Each row below holds a small network's activations on one record, seen along a few directions.
After each row come some of the record's fields: VUTE, REPU, BERUF, ZOTAV, GASIZ.
Not every record has every field; a missing one is written missing.
The largest differences between rows may come from other fields.
Random noise pushes rows far along 11 fixed directions. That doesn't count. These rows show it; they differ only by the noise:
12	-696	281	150	-304	201	-22	234	-313	224	-162	-313	18	222	135	-3	60	486	77	-416	-196	-397	-68	-180	295	161	-13	-176
-198	35	71	-328	141	272	81	34	68	464	-507	-105	338	-134	264	-69	278	287	28	587	132	-218	-76	194	472	22	44	-280
148	14	37	48	70	-27	120	144	-120	43	201	-168	-277	-94	-147	23	324	-86	-109	-232	-168	431	334	-95	-181	91	173	-49
375	-69	-37	36	-192	3	90	-440	-63	-172	66	107	-319	189	285	55	-200	-361	-433	-319	-64	159	-173	63	-108	157	36	222
62	-606	7	-160	318	158	5	159	411	165	-372	-104	125	-175	394	224	-1	117	-288	55	26	-196	-202	215	412	351	433	-248
191	259	239	68	-98	122	25	34	-160	646	25	-142	267	-40	101	135	160	7	-285	134	-156	404	131	-123	80	-39	-118	156
-40	-257	65	-8	-495	48	102	-218	-510	161	-10	41	-130	205	-108	-231	-122	-203	-130	-159	42	-152	-36	-65	213	266	55	-304
-95	-56	-82	-7	62	-238	-202	150	200	89	95	134	161	-107	-243	147	-332	-177	-50	-35	28	-79	33	28	7	41	13	-53
12	-154	-135	179	56	170	272	-221	0	-256	228	-323	-156	-230	173	178	-199	463	99	-61	-100	-3	96	155	147	-383	-221	475
-22	93	-210	113	-87	-212	-187	209	-21	279	-210	282	238	104	-360	-33	-222	-210	324	282	12	158	-225	-124	-26	-176	-388	83
276	165	36	-20	-132	129	68	-447	-52	-221	-113	2	-233	262	435	-9	42	39	-189	-163	-95	-28	-185	66	-153	-103	-224	345
227	-173	-195	-168	-145	-53	145	-30	-46	138	-7	65	10	-55	58	14	-576	73	374	80	188	-58	-227	290	374	-384	-347	401
-336	79	-137	202	-158	-34	20	-215	-243	-324	140	107	76	-30	-296	-196	-146	216	168	126	134	-137	-6	-10	-86	-108	-118	38

-84	329	-88	79	-152	136	-19	-179	-231	-138	-136	105	83	198	-80	-200	36	-12	159	367	41	48	-151	-90	-73	-344	-392	160 -> <VUTE:missing REPU:liso BERUF:rifin ZOTAV:ges GASIZ:pud>
340	-625	-26	-248	-139	77	501	102	-131	130	118	-400	-665	-102	194	123	33	-336	22	-458	-45	174	188	88	456	179	323	-240 -> <VUTE:fak REPU:fepif BERUF:dag ZOTAV:vege GASIZ:pud>
-126	-34	-64	44	-198	-128	-242	73	-132	297	-104	497	526	78	-289	-193	-406	-232	-64	318	353	-20	-335	-8	139	215	103	-195 -> <VUTE:missing REPU:fepif BERUF:mosi ZOTAV:missing GASIZ:pud>
33	-97	-306	62	21	38	19	-162	95	162	84	16	151	-215	-61	161	-686	-52	28	304	-26	-5	-106	238	343	-393	-395	418 -> <VUTE:missing REPU:lidof BERUF:rifin ZOTAV:vege GASIZ:dimid>
120	68	294	116	-327	235	21	-250	-355	16	327	-165	114	91	156	6	-178	105	-397	-142	-11	-2	81	-54	88	-125	-50	234 -> <VUTE:missing REPU:liso BERUF:rifin ZOTAV:vege GASIZ:pud>
500	545	361	-420	129	-247	-341	628	9	-175	-21	48	-272	446	-44	-219	631	130	509	-542	-69	139	175	-116	-715	-318	-233	204 -> <VUTE:missing REPU:fepif BERUF:rifin ZOTAV:ges GASIZ:pud>
338	74	-90	-257	98	-394	-83	144	219	-163	-144	522	-231	217	-70	-142	151	-641	-19	-230	219	312	-230	15	-390	468	380	-232 -> <VUTE:mapek REPU:zim BERUF:mosi ZOTAV:missing GASIZ:pud>
16	-150	91	265	-30	-80	-488	117	219	-126	-449	220	199	461	180	33	26	240	58	-241	-177	-437	-403	-259	-325	136	-211	43 -> <VUTE:fime REPU:lidof BERUF:mosi ZOTAV:missing GASIZ:dimid>
-211	187	96	135	150	222	-78	-173	88	241	-134	-95	276	-69	183	98	127	239	-395	250	-239	-81	66	-24	23	88	-61	-18 -> <VUTE:missing REPU:mekos BERUF:dag ZOTAV:ges GASIZ:dimid>
174	-7	231	-161	-181	111	-117	74	-160	319	-216	-9	32	379	254	-101	78	216	52	-206	-134	-262	-90	-53	51	-48	-263	-4 -> <VUTE:missing REPU:liso BERUF:mosi ZOTAV:missing GASIZ:pud>
344	-359	149	354	-341	-73	62	140	-453	41	252	147	-43	230	-89	-149	-27	161	105	-505	19	351	-193	-209	-202	221	114	205 -> <VUTE:dun REPU:fepif BERUF:mosi ZOTAV:missing GASIZ:dimid>
-38	-43	-8	104	-70	62	-146	-166	60	-79	-120	173	209	146	156	11	-176	42	-164	52	86	-186	-276	-9	-1	53	-37	70 -> <VUTE:missing REPU:fepif BERUF:mosi ZOTAV:missing GASIZ:pud>
220	32	7	98	-53	-43	-20	-139	53	66	232	-120	-241	118	171	237	-239	-36	-177	-440	-319	-5	143	-30	-121	-142	-285	327 -> <VUTE:missing REPU:liso BERUF:mosi ZOTAV:missing GASIZ:pud>
-212	478	-64	93	136	-202	-158	-20	255	10	31	18	-13	-1	-75	184	92	15	207	10	-212	-45	156	-140	-329	-238	-391	176 -> <VUTE:dun REPU:fepif BERUF:mosi ZOTAV:missing GASIZ:dimid>
234	1	89	-95	13	-34	13	-98	141	166	73	-84	-123	-13	243	214	-154	-217	-289	-219	-127	10	62	46	27	45	-2	113 -> <VUTE:fime REPU:fepif BERUF:dag ZOTAV:ges GASIZ:dimid>
102	79	67	-320	55	22	-181	-163	327	-85	-471	-11	-208	297	447	101	129	-256	-141	-76	-136	-446	-192	36	-48	48	-154	-104 -> <VUTE:fime REPU:fepif BERUF:rifin ZOTAV:vege GASIZ:dimid>
185	153	-284	17	15	-162	192	-140	129	83	126	204	-108	-167	-30	93	-262	-391	35	130	136	425	-25	106	33	-44	-6	231 -> <VUTE:mapek REPU:lidof BERUF:mosi ZOTAV:missing GASIZ:pud>
203	140	-88	-156	41	-96	5	-300	252	-100	-334	151	-374	317	420	72	139	-237	15	-211	-175	-135	-237	42	-216	87	-220	101 -> <VUTE:dun REPU:mekos BERUF:mosi ZOTAV:missing GASIZ:dimid>
306	-290	58	-347	140	159	263	174	-85	112	-3	-145	-201	-147	222	-124	65	198	63	-101	127	110	60	318	287	23	267	0 -> <VUTE:missing REPU:fepif BERUF:dag ZOTAV:ges GASIZ:dimid>
-21	-421	-16	31	-38	-87	-53	19	31	-351	153	-19	-238	1	-92	25	-176	-147	-172	-378	3	-223	42	11	-18	271	318	-209 -> <VUTE:fime REPU:mekos BERUF:rifin ZOTAV:vege GASIZ:dimid>
-414	-189	-319	11	-63	123	294	-277	44	-130	-330	-176	-312	-57	5	26	104	-316	131	334	-74	-220	-53	-60	304	53	-105	-377 -> <VUTE:mapek REPU:fepif BERUF:rifin ZOTAV:ges GASIZ:dimid>
-39	171	-23	-19	77	131	-31	-71	221	-65	-333	-138	36	92	300	177	173	77	180	253	-80	-140	-205	-44	51	-310	-330	180 -> <VUTE:dun REPU:fepif BERUF:rifin ZOTAV:vege GASIZ:pud>
-290	-6	88	-9	-364	-194	-146	-257	-90	-218	285	7	-99	158	-125	68	-437	-116	-8	-400	-44	-644	94	-42	-3	15	-186	-80 -> <VUTE:dun REPU:mekos BERUF:rifin ZOTAV:vege GASIZ:dimid>
69	-245	-239	85	141	285	205	-187	-17	-148	-234	44	42	-42	302	-173	-44	616	270	249	103	-44	-310	276	188	-179	-127	344 -> <VUTE:missing REPU:lidof BERUF:mosi ZOTAV:missing GASIZ:pud>
-272	410	-132	-249	8	-70	224	-225	-162	-187	325	-32	-176	-332	-315	-187	1	-195	72	283	247	75	388	201	19	-148	99	-118 -> <VUTE:fime REPU:fepif BERUF:rifin ZOTAV:vege GASIZ:dimid>
32	-343	-15	87	-50	199	313	-87	-268	245	199	-316	-286	-272	-125	37	200	-386	-463	-15	-139	416	376	-50	278	351	479	-386 -> <VUTE:fak REPU:lidof BERUF:rifin ZOTAV:vege GASIZ:pud>
169	327	144	-8	29	-25	-269	39	-168	-497	-301	420	28	534	78	-525	443	393	240	-106	109	-27	-394	-65	-675	39	-86	139 -> <VUTE:missing REPU:liso BERUF:dag ZOTAV:vege GASIZ:dimid>
-61	-170	-173	221	181	38	113	-5	193	145	-66	60	104	-206	24	98	100	-52	-158	201	5	300	-56	-32	59	292	271	-93 -> <VUTE:mapek REPU:lidof BERUF:mosi ZOTAV:missing GASIZ:pud>
-56	9	-367	-91	344	-25	151	330	-102	-289	-275	2	-593	11	-414	-373	658	-67	489	116	-176	360	213	-31	-303	-5	27	-328 -> <VUTE:missing REPU:mekos BERUF:dag ZOTAV:vege GASIZ:dimid>
94	-393	102	60	147	105	-175	223	32	-136	-355	-31	-227	258	127	-101	438	45	-202	-312	-245	-76	-113	-153	-215	430	280	-340 -> <VUTE:missing REPU:fepif BERUF:dag ZOTAV:vege GASIZ:dimid>
167	39	69	-35	31	-138	-165	38	-21	-419	220	184	-183	224	-61	-143	-64	27	-67	-451	-13	-55	10	17	-407	41	69	82 -> <VUTE:missing REPU:liso BERUF:dag ZOTAV:ges GASIZ:pud>
313	-111	-255	258	-83	-72	151	23	-199	96	51	115	-180	-10	-212	-9	-136	-310	131	60	-91	622	-134	-84	-55	-108	-142	283 -> <VUTE:dun REPU:lidof BERUF:dag ZOTAV:vege GASIZ:dimid>
555	-103	-284	-73	-82	-39	465	65	-214	17	165	-41	-569	-80	0	-89	-36	-179	432	-149	71	655	67	135	78	-278	-83	380 -> <VUTE:mapek REPU:lidof BERUF:mosi ZOTAV:missing GASIZ:pud>
200	160	341	-12	52	-171	-36	128	-31	21	408	206	234	-94	81	-70	63	291	-121	-334	270	255	68	74	-282	277	470	161 -> <VUTE:dun REPU:liso BERUF:mosi ZOTAV:missing GASIZ:dimid>
537	-73	244	406	-272	-38	-39	366	-409	135	154	-67	33	255	-98	-18	126	243	228	-395	-157	557	-89	-364	-304	-184	-230	489 -> <VUTE:fime REPU:zim BERUF:dag ZOTAV:ges GASIZ:dimid>
-629	345	-332	112	57	-224	82	-197	54	-313	223	214	-6	-239	-520	-110	3	-307	66	333	207	14	208	-56	-175	129	155	-377 -> <VUTE:mapek REPU:fepif BERUF:mosi ZOTAV:missing GASIZ:pud>
-31	-307	-87	132	97	-50	-369	240	255	418	-284	76	157	71	-130	264	-232	-507	-415	44	-308	-50	-103	-195	114	254	-16	-301 -> <VUTE:missing REPU:fepif BERUF:dag ZOTAV:vege GASIZ:dimid>
265	390	-22	-587	112	-74	290	61	-51	158	-23	117	-264	-139	62	-301	334	-131	264	149	323	325	214	319	21	-3	226	-67 -> <VUTE:mapek REPU:lidof BERUF:mosi ZOTAV:missing GASIZ:dimid>
-45	260	-147	-271	42	-189	129	-3	51	-142	384	-125	-193	-264	-172	85	-305	128	439	-57	116	-121	336	263	77	-545	-273	293 -> <VUTE:dun REPU:zim BERUF:mosi ZOTAV:missing GASIZ:dimid>
-371	434	-35	81	148	15	54	-166	186	-388	109	-45	273	-236	19	23	32	412	254	385	232	-132	-9	71	-105	-344	-159	283 -> <VUTE:mapek REPU:fepif BERUF:rifin ZOTAV:vege GASIZ:dimid>
348	-215	12	116	280	-137	-200	127	455	-51	-213	124	-111	163	296	269	91	-201	-282	-359	-224	145	-233	-78	-295	309	194	57 -> <VUTE:fak REPU:mekos BERUF:mosi ZOTAV:missing GASIZ:dimid>

Here are new rows. What are their fields?
-420	-98	-133	-274	-114	99	8	-307	-56	104	51	19	85	-278	-237	-36	-374	-603	-532	420	216	-307	207	207	532	237	365	-614 -> <VUTE:missing REPU:lidof BERUF:rifin ZOTAV:vege GASIZ:pud>
-241	392	19	-101	240	-77	-142	255	109	200	-203	-93	-161	40	-243	-20	628	-268	-27	104	-308	92	419	-267	-301	124	-1	-491 -> <VUTE:fime REPU:liso BERUF:dag ZOTAV:ges GASIZ:dimid>
130	-283	119	-76	-33	-167	-93	490	-118	418	18	141	229	-4	-280	-85	-40	-16	103	-118	105	169	-25	-31	93	238	210	-213 -> <VUTE:missing REPU:zim BERUF:mosi ZOTAV:missing GASIZ:dimid>
-57	-56	135	-30	-142	268	-48	-57	-38	55	-161	-284	182	76	215	143	-80	207	-45	155	-70	-321	-72	-21	320	-317	-288	98 -> <VUTE:missing REPU:zim BERUF:rifin ZOTAV:ges GASIZ:pud>
11	358	-93	-118	-193	106	50	-264	-324	-46	-189	41	-248	245	-92	-313	274	-204	124	212	-70	32	48	-60	-129	-184	-320	-53 -> <VUTE:fime REPU:lidof BERUF:rifin ZOTAV:vege GASIZ:pud>
132	-378	95	405	-120	12	-147	325	-30	116	-106	-63	167	190	-22	115	38	202	170	-203	-182	94	-227	-326	-57	39	-134	144 -> <VUTE:mapek REPU:lidof BERUF:rifin ZOTAV:vege GASIZ:pud>
34	156	-108	290	-116	-2	87	49	-202	270	68	-117	-66	45	-213	64	8	-89	139	90	-291	351	113	-254	-74	-258	-431	193 -> <VUTE:fime REPU:liso BERUF:dag ZOTAV:vege GASIZ:dimid>
-256	-351	-87	258	143	202	172	116	-87	-414	334	-476	-248	-275	-203	104	81	385	86	-132	-199	-27	362	-62	67	-237	26	27 -> <VUTE:missing REPU:fepif BERUF:rifin ZOTAV:vege GASIZ:pud>
192	-136	-92	-90	135	-56	-162	233	253	251	-427	174	65	210	193	44	-41	103	246	-14	-106	-118	-304	54	24	-13	-247	107 -> <VUTE:missing REPU:mekos BERUF:mosi ZOTAV:missing GASIZ:dimid>
427	-83	-100	-177	153	172	211	-153	157	-192	36	-186	-409	-67	383	170	-31	-196	-199	-118	-68	247	6	214	91	-186	16	319 -> <VUTE:missing REPU:fepif BERUF:rifin ZOTAV:ges GASIZ:pud>
383	-94	-34	-156	-125	-45	187	-60	-156	256	79	37	-373	97	118	-47	-73	-218	-53	-335	-108	229	73	116	38	117	-11	90 -> <VUTE:missing REPU:mekos BERUF:mosi ZOTAV:missing GASIZ:dimid>
-94	84	-185	34	-59	-206	12	-176	-147	-584	524	36	-350	-118	-427	-87	-358	-157	-13	-291	24	-15	301	98	-250	-174	-14	110 -> <VUTE:missing REPU:zim BERUF:dag ZOTAV:ges GASIZ:dimid>
-129	-218	22	322	365	-10	-34	-121	476	-320	140	-130	38	-220	241	343	49	213	-416	-252	-179	-59	43	-18	-194	329	370	32 -> <VUTE:fak REPU:lidof BERUF:dag ZOTAV:vege GASIZ:dimid>
-169	186	92	204	92	406	164	-38	-345	86	85	-224	266	-272	-59	-192	375	538	-147	444	27	330	253	1	94	-111	156	43 -> <VUTE:missing REPU:lidof BERUF:dag ZOTAV:vege GASIZ:pud>
-166	-63	-103	196	-42	-300	-186	-41	86	-324	135	449	108	41	-256	-61	-190	-294	-95	-128	260	16	-201	-92	-282	400	372	-195 -> <VUTE:dun REPU:fepif BERUF:mosi ZOTAV:missing GASIZ:pud>
97	32	29	-199	100	-50	-68	186	28	138	-38	211	307	-205	-117	-130	-66	-118	-54	325	373	198	-68	178	133	111	362	-89 -> <VUTE:fime REPU:lidof BERUF:rifin ZOTAV:vege GASIZ:dimid>
-609	289	-51	55	219	-178	-181	41	304	-41	94	-73	157	-177	-251	185	-11	136	122	124	-174	-393	282	-79	-118	-91	-182	-191 -> <VUTE:dun REPU:liso BERUF:dag ZOTAV:vege GASIZ:dimid>
90	93	-48	-78	-43	-14	-103	89	-241	-107	-15	259	156	126	-169	-388	-131	357	372	87	215	-50	-166	160	-97	-225	-177	210 -> <VUTE:missing REPU:lidof BERUF:dag ZOTAV:vege GASIZ:pud>
312	104	49	-9	165	240	30	-129	86	60	-31	-203	-236	7	304	176	237	-257	-560	-46	-281	352	135	-32	-76	-1	66	102 -> <VUTE:missing REPU:fepif BERUF:dag ZOTAV:vege GASIZ:pud>
-494	77	-234	-174	73	-204	-104	-97	168	-177	-87	227	89	-118	-290	-126	-218	-86	306	289	194	-460	-32	170	78	16	-45	-277 -> <VUTE:dun REPU:lidof BERUF:rifin ZOTAV:vege GASIZ:dimid>
